Each row below holds a small network's activations on one input, seen along a few directions.
Each table varies a few parts of the input and shows all the possible inputs, shuffled.
A made-up example of a description, with smaller parts first: one of 4 places along a line, together with either a single point or one of 11 places around a ring or (one of 3 separate values, together with one of 8 places around a ring).
Shared parts are said once, and a part with two or three values counts as separate values.
In the rows, zero is written as 128.

Other details of the inputs shift rows strongly along two fixed directions, in all tables alike. That doesn't count.

Table:
R1: [127 140  58 136  96 157  64  40  47 103 205 167 124  96 149]
R2: [145 148 128 146 151 110 135 142 135 151 129 116 155 140 157]
R3: [161 130 149  99 139 107 147 102 101 156 113  95 138 134 134]
R4: [143 153 134 145 153 108 139 149 137 152 138 112 149 137 155]
R5: [ 57  75 165 121 107 204 136 156 166 122  68 171 133 154 126]
R6: [146 151 128 137 161 105 130 142 138 152 125 116 163 144 157]
R7: [ 46  79 184 113 108 190 148 171 174  98 103 149 142 148 140]
R8: [158 142 124 133 132  95 141 126 132 134  93 112 116 131 122]
R9: [147 145 128 144 159 114 136 142 133 165 126 119 127 130 135]
R10: [156 134 135  97 126 105 154  89 113 131 101  93 119 133 143]
R11: [144 142 129 139 162 111 142 146 133 157 135 115 122 123 132]
R12: [153 149  56 148  93 143  60  88  73  94 193 177 113  95 108]
R13: [155 143 125 129 131  91 147 133 137 136 100 108 113 130 121]
R14: [136 134 138 143 161 109 140 138 139 152 155  97 119 122 122]
R15: [164 139 131 123 151 100 125 130 131 153 106 122 142 135 113]
R16: [139 152 138 139 155 104 145 150 140 145 146 108 146 129 151]
R17: [ 54  82  93 111  39 228  67 107 110  46 156 224 109 114  93]
R18: [ 58  80 163  97  83 174 156 155 170  90  60 147 112 144 104]
R19: [141 134 135 141 168 110 142 147 130 151 141 103 121 122 129]
R20: [ 56  78 164 112 116 202 130 153 170 123  63 173 142 155 125]
R21: [160 139 122 134 139  91 145 120 132 135  93 118 127 139 115]
R22: [147 138 129 127 128  86 151 134 138 131 126  80 107 114 109]
R23: [155 149  51 148  91 144  52  79  72  93 189 182 114 101 111]
R24: [138 141 153 113 150  99 145 110 109 154 134  97 156 143 179]
R25: [137 151 149 142 160  98 144 143 144 140 165  88 141 122 143]
R26: [141 145  45 143  85 125  74  79  85  68 196 153  91  85 111]
R27: [158 129 140 125 149  94 142 147 126 145 132 100 123 120 108]
R28: [ 60  63 187  99  91 183 146 165 168 104  91 141 119 142  92]
Description of these inputs: one of 4 places along a line, together with either a single point or one of 6 places along a line.
Q: The inputs of R4 and R13 match in every part but the place on the line of 4. If R6 is changed in the same way as R4 into R13, which row does it become?
A: R21
Q: Which other rows does R3 become when the place on the line of 4 takes its other values? List them by row number.
A: R1, R10, R24
Q: List by row number the other rows that have the place on the line of 4 in common with R1.
A: R5, R9, R11, R14, R19, R20
Q: Which other rows does R28 become when the place on the line of 6 takes its other values? List them by row number.
A: R12, R15, R17, R23, R27

Table:
R29: [ 51  71 144 124  91 216 103 136 154  91 105 187 126 135 102]
R30: [141 136  94 146 138 128 116 105 124 127 135 139 126 123 129]
R31: [145 141 171 114 167  99 175 137 135 179  87  90 141 146 151]
R32: [138 137 109 131 129 122 113 133 121 130 149 137 109 108 109]
R33: [136 133 101 140 117 104 122 113 118 115 131 125 108 120 107]
R34: [138 125 112 115 127 121 114 105 108 118 159 117 128 115 120]
R35: [165 146 105 124 115 119 106 123 108 129 118 151 133 131 123]
R36: [129 141 110 137 127 121 115 127 128 107 169 127 133 123 125]
R37: [141 137 113 146 139 138 105 130 121 140 149 139 119 115 115]
R38: [141 132 111 124 107 117 120  95 112 116 143 107 116 119 122]
R39: [ 75  83 149 101  69 189 136 125 135  93 100 151 111 129 120]
R40: [143 139 174 141 167  99 168 175 155 179 116  92 149 144 145]
R41: [153 146 166 126 156  85 179 160 153 146  97  83 125 135 141]
R42: [123 143  99 141 130 122 108 114 124 119 149 135 140 125 160]
R43: [ 81  72 206  88 108 165 169 177 190 130   5 143 156 180 112]
R44: [137 129 126 127 134 134 112 112  93 136 157 135 130 120 134]
R45: [134 146 109 136 121 112 121 115 124  94 145 120 120 121 132]
R46: [142 128 117 114 124 128 120 115 103 125 158 126 120 109 125]
R47: [148 142 169 127 163  93 175 174 158 161 118  87 137 138 134]
R48: [ 63  85 127 120  92 216 119 134 141  94  93 183 118 143 122]
R49: [134 125 123 129 135 127 106 100 100 129 158 132 137 123 131]
R50: [124 149 102 140 128 130 116 127 116 127 146 134 137 120 160]
R51: [126 136 113 151 128 127 105 125 124 124 172 137 144 126 139]
R52: [143 135 170 114 169  92 168 125 144 174  88  88 146 153 151]
R53: [133 134 106 134 132 115 111 123 127 123 148 132 119 111 103]
R54: [144 135 105 137 117 109 125 122 113 122 133 131  99 116 114]
Q: The inputs of R32 and R53 match in every part but one. If R41 is changed in the same way as R32 into R53, which row does it become?
A: R45
Q: What do these inputs look like to the network?
A: one of 2 separate values, together with either a single point or (one of 3 separate values, together with one of 4 places along a line)
Q: Which other rows does R53 become when the choice among 3 separate values takes its other values? List them by row number.
A: R34, R36
Q: Which other rows does R39 become when the place on the line of 4 takes its other values? List them by row number.
A: R31, R44, R46

Table:
R55: [ 67  81 129 102  67 196 111 114 129  72  95 176 112 134 110]
R56: [134 141 123 137 143 122 125 128 120 141 150 122 136 124 145]
R57: [109  98 231  96 167 123 206 181 186 186  26  85 159 175 149]
R58: [145 135 118 131 125 111 128 125 123 122 139 117 114 116 114]
R59: [ 66  82 130 107  68 196 116 126 135  74 108 173 109 131 106]
R60: [136 139 121 135 137 121 121 121 117 137 148 125 141 127 146]
R61: [138 147 115 152 150 123 116 139 134 145 145 136 141 127 137]
R62: [156 133 121 117 127 105 134 106 114 135 109 115 120 127 119]
R63: [144 135 120 131 130 108 128 132 128 125 142 114 115 117 111]
R64: [128 142 122 144 146 122 121 134 128 133 165 123 137 124 141]
R65: [152 142 107 140 131 111 119 133 126 131 128 134 116 120 106]
R66: [140 142 118 132 137 124 118 114 111 134 147 129 141 127 148]
R67: [149 137 114 126 120 107 127 111 116 124 129 119 117 121 117]
R68: [130 139 123 142 143 124 122 130 124 134 160 124 137 123 143]
Q: What do these inputs look like to the network?
A: one of 2 separate values, together with either a single point or one of 6 places along a line
Q: The inputs of R66 and R55 match in every part but the choice among 2 separate values. If R56 is changed in the same way as R66 into R55, which row does it become?
A: R59
